Each row below is a small network's average activation on inputs in which a field has the value named, seen along a few directions.
Related values have similar rows: they may be neighbours, one step apart, or belong to one group.
(in the rows, 500 means zero)
Strong random noise was added to every row along 9 fixed directions; ignore it. To show where, here is one row again and again, with new noise each time:
[619 663 756 218 414 439 532 852 549 459 645 592 547 574 531 726 687 875
 343 757 609 283 690]
[534 468 673 511 489 454 430 572 648 410 677 575 551 543 405 705 356 274
 469 529 439 455 564]
[343 856 491 383 369 372 600 369 398 378 684 417 535 659 437 401 413 661
 330 354 600 607 547]
[477 492 481 611 420 315 663 539 693 447  59 480 284 663 636 622 774 699
 647 720 555 532 428]
[358 538 479 630 500 414 599 353 521 484 294 435 390 582 463 399 481 562
 618 524 424 625 492]
[420 414 499 609 511 633 382 420 365 463 386 435 607 385 542 462 577 582
 550 532 601 305 519]
[518 570 617 528 513 459 475 535 591 586 650 577 669 483 498 590 432 457
 443 635 469 485 539]
[526 466 481 463 544 485 455 617 505 658 401 575 448 520 577 342 494 639
 484 699 250 600 548]
[397 446 562 456 481 564 585 400 438 305 746 528 421 519 262 758 592 640
 724 755 366 389 841]
[436 553 326 543 435 536 453 346 549 387 505 389 480 435 532 533 484 350
 509 327 626 585 407]
[436 531 398 428 479 434 445 497 364 560 563 591 441 665 525 241 393 620
 405 635 142 673 604]


Values of L:
l5: [658 515 341 377 474 500 505 661 396 719 782 636 664 511 664 537 652 565
 323 725 471 475 440]
l4: [543 351 720 626 566 413 497 692 418 626 129 557 446 760 559 253 465 650
 523 565 351 383 440]
l9: [658 448 299 381 462 476 557 629 539 646 276 530 423 462 772 451 798 589
 476 540 594 580 323]
l6: [630 448 646 299 566 536 548 800 509 447 363 537 178 509 383 573 660 743
 561 583 417 475 576]
l1: [442 706 795 534 588 441 666 526 537 645 379 428 593 435 414 455 463 731
 508 504 656 468 496]
l7: [619 382 377 590 670 666 546 455 485 821 470 507 613 199 583 480 642 573
 679 695 517 436 442]
l8: [553 446 444 486 554 617 350 453 491 383 651 405 548 298 467 528 404 348
 421 171 656 430 480]
l2: [376 706 426 495 419 352 640 382 208 606 566 662 688 761 589 193 528 758
 297 610 422 498 518]
l3: [664 428 737 233 435 348 655 717 736 359 828 688 380 713 293 881 396 334
 511 590 361 545 772]
L is arranged as 3 separate groups.
Q: Which other values are in the same group as l1? Give them in the order they are listed.
A: l6, l8
Q: Which other values are in the same group as l7? Give them in the order they are listed.
A: l5, l4

Values of J:
j1: [457 403 436 499 477 591 543 437 515 272 403 329 277 438 365 597 501 258
 634 157 688 513 392]
j7: [547 489 475 325 525 637 400 624 407 579 569 538 509 408 534 369 489 643
 437 555 383 488 622]
j9: [439 414 303 517 316 320 444 388 388 160 443 502 318 850 558 439 481 320
 373 281 474 557 402]
j4: [368 525 320 558 454 577 423 311 294 485 520 463 592 483 563 371 529 608
 478 553 478 476 531]
j6: [524 360 546 479 570 695 349 573 456 518 391 438 490 311 507 431 497 485
 565 446 496 390 527]
j3: [465 453 355 556 477 586 553 351 421 463 579 478 557 408 504 640 661 496
 608 543 638 405 503]
j8: [631 543 586 448 582 578 441 653 613 665 466 460 602 321 564 440 430 471
 423 350 641 506 408]
j5: [420 663 393 517 612 510 771 270 594 640 532 348 397 336 347 420 460 582
 724 406 495 782 536]
j2: [488 673 321 368 320 390 458 494 464 284 560 484 374 688 600 520 592 579
 336 419 561 562 439]
j10: [460 618 628 499 386 285 544 562 555 354 433 528 455 762 503 565 466 531
 357 497 545 488 466]
J is arranged as a line.
Q: A walk along J starts at j1 and steps to its neighbour j3. Put j7, j4, j8, j2 in the order it reaches them.
A: j8, j7, j4, j2
Q: What is the length, in steps, of the shortest route from j5 to j10?
A: 5
